Here are a small network's activations along a few directions, averaged over the inputs that share one value of a field.
Related values have similar rows: they may be neighbours, one step apart, or belong to one group.
Strong random noise was added to every row along 16 fixed directions; ignore it. To show where, here is one row again and again, with new noise each time:
[ 260  250  276   92 -161 -329  107 -176 -219  -42 -537  420   90  -65
 -127 -180  330  -69 -307 -426  120 -296  119   47  170  -64  177]
[-453 -216  -76  -23 -194  -47   23  582 -726 -469 -286  293  -15  290
   41 -556  -15  194 -108   -2  464 -302  299  238   83  339  298]
[ 224  253  -87  192   29  371  145  162  -39   28  -37   51 -293  167
 -141  -49  227 -271 -154 -391 -110 -469   81  285  192 -225  555]
[ -20 -523  264  161  -70   32    5  463  -43   93  -72  -94   76   28
   28   95  256 -270 -412 -250   61 -274  219  -97  -70  -55  108]
[ 137  186 -165  289 -275   11  489 -145  -97   33 -526 -247   -4 -496
  113 -576   21  444   55  -65  248   84 -145  276   35 -160  137]
[  36  294 -134  124 -190   23  148    8 -182  188 -374 -231  157 -790
   81 -316 -230  375  146 -385  -54  -69 -186  398  185   77  340]
[ 285   37   83  205 -184 -390  -30  258 -254 -200 -297 -399  168    8
 -181 -596    4 -353 -386 -153  -17 -213  194   89 -573   39  -54]
[  68  584 -447 -247 -482  153 -198  -34 -354 -114  131   -6  190 -284
   77   99 -238   66  369 -126  -50 -318   59   51  298   92  463]
[ -93   46 -152    2  -97    5  450  -15 -168 -113 -101  575  -18  108
   54  -65  618  242 -503 -164  388 -182  -34 -249  417 -372   18]
[ 191 -281 -251  -84 -124 -429   52 -253 -183   24  -52 -369  221 -320
 -124  129  266  162  -73   72 -274  249 -287  221  242  227  184]
[   5    1  -35 -220  361 -763 -342  -46 -524  173  215  -78  190  158
 -342 -129  -52 -253 -312   87    9 -290  -62 -221 -120   54  -49]
[ 455  794 -567  -79   61 -232  108 -437  -62  -47  340 -194 -276   65
  -41 -120  246 -237   65   84  -80  136 -338  -37 -109 -365  -74]
[  14  170  -63  138  132 -120   93  117  -79  192  133    0   71  -75
 -364   44  409  190  196 -326 -242 -265 -240  140  113   11   41]
[ 151  300  -99   31  105 -519 -396  -52 -273 -308   90  329  158   86
 -221 -277   97  136  271  -13 -427   65  -53  374  311  653   39]
[ 169  216  147 -144 -361   97 -385   38  -43  -31  329  593  192  101
 -404  574 -237 -272 -380 -314 -280 -306  202  -53 -212  249  258]
[  11 -195  353  427  127 -200 -255  278 -203  529  265 -298  153 -227
 -186  -73  -98   31  253  -74  -64 -266  -33 -178 -236 -211 -126]
[  96   -6   49 -101  153 -462   67 -102  131  -93 -241  253 -224 -129
  352   23  380 -133 -153 -153  158  519 -166  143   10  319 -270]
[-385 -119  269 -550 -153  330   50  111 -139 -214 -100 -105   -8  241
 -139  531   39   92  231  -75 -153   44  -12   29 -116   97  -13]


B, 16 values:
b10: [ 384   10 -399  -70 -271 -237  -55 -173   85 -187  326  178  310   52
   24  180  415 -181 -476   82 -155  -61   58 -347  336  -53   29]
b7: [-154 -200 -115  204  236 -199   61  202 -166  -30   77 -234 -165  120
 -226 -173  232   21  173   48  -32  143 -245  335 -250   81    0]
b1: [-261 -357   53  -74  -69  262   94  269 -259 -382  -41 -180  295  -76
 -148  -63   93  258 -414 -231 -555   12  -86  134  287 -144   82]
b14: [ 243  497 -447   42  -11  -54  126 -138  135  540  134   40 -372 -461
  124  429   53 -459  -21 -612  359 -186 -275   45 -242 -246  253]
b16: [ -28   74  146   75 -268 -104  -11 -160 -346 -242   14   53 -160 -130
  -55  169  208  181  340 -121 -205  584 -338  316 -119  -86  -51]
b11: [ 299  213 -106  360  134   53  -43   76  204 -263 -239  111 -160   46
  195 -465  247 -220   26 -277 -211 -133  148  360  398  110  225]
b9: [ 248  -87 -390  324   44  -40  103 -308  242  308  -12  100 -281 -199
  115  -54  -67   66  151  201  263   78  -92  282  268  198  432]
b12: [ 147  151 -329 -346  116 -364   45 -140   38  -36 -169 -643  212  -43
  213 -314    9 -298 -137  243  109  -65   36 -304  -61  -97 -178]
b5: [-124  229  240   12  179  410   65  -65  189   56 -418 -104  109 -231
   68 -388 -589  130 -106 -127  -69 -203  152   37   91 -232   57]
b15: [-127 -189   59 -232 -122   61  320   51  289    0 -281 -433  236  -98
  147   26  172  -12 -145    1  170  -69   74 -446 -217 -270 -386]
b6: [ 187 -574 -114  427  -68 -180  160 -288  202  151  -72  232  182  -77
  124   16  289   98 -293  267  313   -1  143 -216  437 -184   77]
b8: [-490   45   71 -437  191  -89  384   -6 -209 -102 -479  -74   79    4
   86 -396 -127  193 -374   69  521   80  -69 -142 -225 -235 -263]
b2: [-592  -22   93  -95  122  744   77  490  306 -129  106  322 -189 -167
  244  103 -568  115 -266 -262   38  361  -28  200 -364   55 -162]
b4: [ 135 -108  182  476   36    4 -257  195  -63  211  193   79 -191 -286
   56 -172 -423 -184 -360 -115  -33  229  -40  289 -356  -21  174]
b3: [-193    1  -86  238  223  195 -137  196  -42  -92  407  295 -494   68
  313  185  130   -3  460 -119  -36  463 -221  309  156   25  -63]
b13: [-131  -85  266  293  299  266   30  275  -27 -157  -72   80 -325  476
  -29 -406 -117  -94   52   17   30 -185  199   75 -125 -179  -99]
The values of B form a 4 by 4 grid.
Q: What is the length, in steps, of the shortest route from b12 to b6?
A: 5
Each value of B is a pair of two hidden parts, and every pair occurs once (4 first parts, 4 second parts).
Q: Changing only the second part turns b11 into b1. b9 has the same second part as b11; what does that change turn b9 into?
A: b15
Q: Changing only the second part turns b3 into b6. b5 has the same second part as b3; what does that change turn b5 into?
A: b2
Q: Changing only the second part turns b4 into b8. b16 has the same second part as b4; what does that change turn b16 into?
A: b7

D, 11 values:
d9: [ -98 -224  283 -445  662 -435 -126 -118 -365  199 -135 -439 -378  302
 -589  449  146 -683 -323 -413 -386 -106 -346  290 -399  -70  236]
d7: [ 595  411  -43  279 -230 -224 -312  -41 -132 -138  193  -41  -31   98
   -4 -297    9 -391   44  -84 -293 -184  156  -19 -158 -137   -4]
d8: [  69   72  -34 -416  523 -222   88 -257  349  127 -259  296  321  -73
   32  330  426 -462 -824 -444 -211 -403   61 -240  741 -229  158]
d6: [-127 -236  -79   20 -462  398  219  -14  183  -70  -49  274  416 -477
  436  378  307  253 -355 -207  107   17  101 -424  614 -455   -2]
d2: [ -93  -15  167  -52 -123  471  410  277  494 -272 -617 -198  425 -585
  712 -495  223  329 -271 -430  -56  -27  261 -152  545 -150 -318]
d3: [ 370  -31  458  150 -176  386  478 -471  440 -118 -448  -10   34  113
 -644  -30   90  251 -484  -91 -485  325 -163  315 -303 -112   11]
d5: [ 148   32   18   69 -310  516  217 -200   95 -262  185   53   60  252
 -165   39 -200  248 -208  294 -125   77  147 -164  -43 -303  -34]
d10: [ 531  121  150  422  -77 -364 -197  294  325  -14 -214 -543 -127  146
 -314  -47  409 -445  824 -242 -447   92  -20  615 -620  793  -34]
d11: [  27  190   84  -62  294 -227 -220  280 -308  -22 -244 -276   10  247
 -144 -620 -333 -352  -93   85   31 -539  330   78 -127  105  291]
d4: [ 225  160 -769   64  -83 -118  -17   11  640  -33  -89   67  225 -505
  715 -314 -150  -81 -116   26  228   30  121 -140  417  483 -101]
d1: [  52  329   73  251 -455  110 -251  163 -686 -250  646 -273   42 -155
  -34 -166 -105   14 -198   39 -309  226 -190 -126 -466 -827 -200]
The values of D form 3 separate groups.
Q: List the group mates of d7, in the order listed.
A: d2, d5
Q: List the group mates of d6, in the order listed.
A: d9, d8, d4
